These are the activations of a small neural network, seen along a few directions. Each row is one input.
In each table, some parts of the input vary, and every possible input appears once, in random order.
Descriptions start from the smaller parts, as in this example, which fits no table here: one of 5 places around a ring, together with either a single point or one of 9 places around a ring or (one of 2 separate values, together with one of 6 places along a line).
Shared parts are said once, and a part with two or three values counts as separate values.
In the rows, 128 means zero.

Other details of the inputs shift rows strongly along two fixed directions, in all tables alike. That doesn't count.

Rows:
row 1: [121  85 133 142 151 127 101 151  97  98 122 101 113]
row 2: [143  51 132 144 150 128 117 126 101 113 151 108  95]
row 3: [178 123 110 102 141 109 213 119 219 160 146 138  96]
row 4: [136 103 117 162 144 128  74 119  69 102 112 106 117]
row 5: [133  69 127 137 143 119 111 128 108  99 119 106  95]
row 6: [ 91 196 138  97  96 133 139 131 149 134 114 158 163]
row 7: [181 137  92 173 167 110  99 139 117 139 136 100 107]
row 8: [ 67 181 157  96 116 135 130 182 140 117 128 138 151]
row 9: [111 155 139 127 121 142 125 137 112 134 131 142 157]
row 10: [139  77 123 156 152 132  97 124  85 106 124 103 109]
row 11: [108 142 128 153 136 137  70 143  67 113 133 121 131]
row 12: [114  87 124 145 148 117  74 144  86  92 129  99  92]
row 13: [ 85 176 153 110 122 143 135 163 128 126 127 144 160]
row 14: [106 160 137 144 127 137  85 156  98 117 107 119 163]
row 15: [143 221 109 118 140 123 157 157 170 156 123 144 144]
row 16: [105 177 144 104 109 144 152 132 145 139 108 153 171]
row 17: [155 101 139 106  94 134 195  71 180 174 147 157 145]
row 18: [101 166 139 130 109 135 101 144 115 133 133 132 157]
row 19: [ 88 175 141  93 102 130 147 136 158 127 118 153 146]
row 20: [ 88 179 145 104 115 134 133 154 140 114 100 141 154]
row 21: [165 131  93 172 185 111  89 161  98 115 136  91  88]
row 22: [169  44 121 117 112 127 184  55 156 152 161 139  89]
row 23: [161  91 120 103  84 119 187  49 187 166 138 156 123]
row 24: [185  47 113 136 109 119 157  49 146 146 129 125 105]
Description of these inputs: one of 4 places along a line, together with either a single point or one of 5 places around a ring.
Question: Changing only the place on the line of 4 turns row 15 into row 3. The same change can be made to row 4. Which row results?
Answer: row 5
Question: Change only the place on the line of 4 in row 6. List by row number the other rows that result.
Answer: row 12, row 19, row 23
Question: List by row number the other rows that have the place on the line of 4 in common with row 10.
Answer: row 13, row 19, row 20, row 21, row 22
Question: Change only the place on the line of 4 in row 14. List by row number the other rows that result.
Answer: row 1, row 10, row 16

Rows:
row 25: [105 147 137 147 145 143  87 161  76 113 131 121 145]
row 26: [137 121 144  88  91 135 206  89 196 170 142 162 150]
row 27: [ 78 220 148 101 112 145 134 166 134 122  96 155 182]
row 28: [154  53 125 124 124 121 154  90 141 134 149 123  93]
row 29: [172  23 113 156 140 116 116  83 109 116 133 100  83]
row 30: [142  95 142  92 102 132 202  92 188 156 139 150 131]
row 31: [ 80 222 155  95  95 142 145 157 159 145 110 159 192]
row 32: [ 93 148 136 163 145 131  43 183  63  99 125 101 143]
row 33: [173 125  91 185 178 114  74 146  84 123 138  91  96]
row 34: [172  30 112 158 138 119 112  80  98 130 159 108  82]
row 35: [ 70 181 151 128 130 134  81 198 103 101 113 117 160]
row 36: [142 126 136  86  88 129 204  80 197 161 118 162 148]
row 37: [102 137 137 141 142 130  85 163  93 100 106 111 138]
row 38: [206  56  86 167 176 105 127 104 124 127 141  93  62]
row 39: [105 121 131 132 138 130 101 148 100 105 137 119 112]
row 40: [126  86 116 156 154 122  73 132  71  91 127 101  90]
row 41: [116 122 132 138 145 137 109 142  95 105 114 120 128]
row 42: [138 132 135  89  84 128 198  77 194 168 137 165 141]
row 43: [118 214 132  93 131 124 181 175 197 149 129 147 148]
row 44: [115 119 137 137 146 140 111 149  92 109 130 120 128]
row 45: [101 154 127 142 131 125  73 156  88 102 107 116 136]
row 46: [ 75 219 143  83  97 133 148 150 161 128 105 163 167]
row 47: [181  35 108 167 132 121 107  70 100 133 144 104  93]
row 48: [141 126 135  87  83 125 200  80 202 159 118 160 146]
row 49: [183  41 109 165 144 133 120  68  87 133 146 112  94]
row 50: [ 69 187 144 125 132 129  80 190 102  95 102 122 151]
row 51: [147 110 124 100  96 128 188  65 175 161 145 157 120]
row 52: [112 225 113 144 158 119  85 201 115 113 104 114 144]
row 53: [138 108 131  92  97 131 193  80 180 160 154 160 121]
row 54: [149 154 107 157 165 119 104 165 116 132 143 108 115]
Question: What is each input in this table made of?
Answer: one of 5 places around a ring, together with either a single point or one of 5 places along a line
Question: Changing only the place on the ring of 5 turns row 37 into row 36. The same change can be made to row 41. Which row results?
Answer: row 27
Question: List by row number the other rows that have the place on the ring of 5 in common with row 28.
Answer: row 30, row 35, row 39, row 43, row 44
Question: Change only the place on the ring of 5 in row 33. List by row number the other rows that result.
Answer: row 38, row 43, row 52, row 54
